A small network was trained on made-up records. Each row is its average activation on records with the value named, seen along a few directions.
Values that are neighbours, or in one group, have similar rows; names and order tell nothing.
(in the rows, 500 means zero)
Strong random noise was added to every row along 20 fixed directions; ignore it. To show where, here is one row again and again, with new noise each time:
[631 476 524 486 644 537 471 571 375 603 576 477 508 564 563 570 532 490
 618 461 559 576 430 589 357 677 379 464 489 628 420 283]
[709 580 701 664 677 657 467 594 404 415 476 709 588 519 695 647 498 472
 597 700 424 551 553 726 449 393 323 607 208 554 289 460]
[581 823 613 479 468 640 600 658 672 679 322 671 453 381 379 270 425 512
 636 570 417 400 476 376 536 488 331 464 402 608 452 430]
[604 523 426 344 254 656 383 536 534 526 690 455 535 512 504 600 441 462
 429 488 227 739 464 363 598 355 310 426 546 509 396 467]
[431 765 637 515 243 671 688 563 534 625 439 424 236 400 539 338 446 496
 686 475 489 416 526 437 555 422 499 514 328 647 471 604]
[487 479 523 528 540 619 305 443 690 284 622 586 559 802 610 473 563 598
 513 658  45 499 668 545 342 569 617 441 441 194 438 349]
[473 306 415 437 442 481 524 361 745 590 562 471 635 379 489 540 458 547
 246 507 413 628 425 412 645 381 549 476 602 524 529 692]
[298 354 477 685 624 414 667 572 733 609 560 360 625 590 542 387 550 582
 308 481 407 405 569 686 417 519 865 197 646 700 474 420]
[416 277 705 637 647 516 648 614 488 326 335 702 338 448 437 588 689 534
 490 526 577 392 710 659 378 433 249 644 476 665 485 553]
[359 273 226 391 557 488 167 260 165 528 637 823 782 658 570 686 465 449
 466 434 547 734 510 702 405 461 411 491 595 488 489 518]
[568 233 490 404 774 360 260 459 656 434 643 379 399 541 481 674 579 405
 573 732 400 697 692 601 351 588 452 267 559 557 435 455]
[271 597 582 477 485 742 512 574 702 460 459 287 516 625 489 381 318 557
 467 541 518 556 570 527 494 295 253 469 469 808 432 286]
[726 521 462 337 158 504 569 506 175 521 527 678 454 404 622 340 392 544
 704 190 683 542 535 376 272 610 328 332 391 328 523 430]
[471 275 506 326 390 378 650 610 688 455 322 452 610 242 278 365 531 609
 327 462 763 374 375 348 584 354 462 667 591 600 521 685]
[506 665 378 593 479 518 517 283 627 431 468 416 242 624 697 628 652 577
 445 193 547 419 508 311 694 589 619 427 424 415 868 448]
[455 603 673 731 401 543 520 473 543 432 659 245 331 533 591 411 278 487
 591 493 517 590 577 820 400 588 414 483 459 538 461 121]
[277 377 741 559 652 441 702 459 514 552 310 608 446 446 464 563 857 379
 510 608 401 482 771 370 407 361 449 483 431 661 403 727]
[267 553 455 383 464 708 699 439 415 626 268 651 574 571 572 185 287 594
 561 277 623 404 611 292 269 504 492 202 385 521 644 656]
[664 357 504 302 358 497 555 341 462 446 588 471 694 256 396 509 422 517
 411 426 471 726 520 550 370 582 487 390 688 401 494 713]
[709 630 797 627 660 492 282 854 547 341 413 463 491 330 427 439 361 439
 610 742 523 570 427 573 423 452 319 430 356 609 360 476]
[356 795 344 484 338 503 404 603 350 474 541 610 681 596 550 359 426 716
 491 568 576 476 737 425 551 370 672 404 794 505 358 583]
[436 237 518 446 673 684 845 435 766 609 403 435 518 623 534 378 594 711
 388 281 454 308 379 449 303 767 598 491 487 557 659 449]


GABO, 10 values:
lov: [586 426 670 616 536 181 602 552 549 514 380 403 350 211 404 415 538 387
 573 478 799 434 507 630 458 541 495 437 407 612 570 431]
fol: [551 542 500 300 439 580 436 604 507 467 531 428 794 364 262 222 286 584
 497 444 463 615 412 569 246 630 615 229 760 556 498 624]
bapi: [573 306 675 641 507 362 479 555 480 450 486 566 494 443 515 415 502 424
 455 569 363 484 474 397 407 452 528 438 370 323 457 641]
korug: [462 340 557 437 555 298 211 612 489 360 485 403 552 466 322 441 562 261
 506 455 419 568 284 350 355 531 491 290 476 433 610 549]
nula: [487 699 493 379 649 412 556 542 368 514 382 419 455 530 313 525 671 535
 563 480 654 476 687 287 472 654 457 437 844 563 507 427]
moga: [410 591 609 573 439 304 164 437 590 345 539 582 555 384 457 290 405 587
 541 669 545 647 627 487 405 396 417 444 662 437 481 542]
gug: [478 312 599 891 658 329 710 432 531 632 494 452 492 466 547 549 550 410
 279 366 506 430 295 759 555 606 709 470 475 544 570 377]
sile: [443 528 569 539 405 560 574 605 460 691 456 531 282 471 409 279 425 400
 594 249 345 473 383 393 338 649 553 152 463 573 690 565]
bezi: [639 356 363 362 577 461 372 597 480 581 538 717 471 548 552 538 539 448
 582 645 372 430 399 386 437 544 503 445 371 367 430 615]
ref: [362 509 592 669 496 418 440 538 458 584 552 373 465 506 727 357 366 599
 549 517 789 483 396 582 504 439 462 633 455 690 410 342]
GABO is arranged as a 2 by 5 grid.
Name the neighbours of sile, in listed order.
> fol, bapi, nula
Name the neighbours of korug, in listed order.
> moga, bezi
A value of GABO combines one of 2 hidden first parts with one of 5 second parts; all combinations occur once.
bapi and korug share the first part; bapi and gug share the second. Which value has the first part of gug and the second part of korug?
> bezi
nula and ref share the first part; nula and sile share the second. Which value has the first part of sile and the second part of ref?
> moga
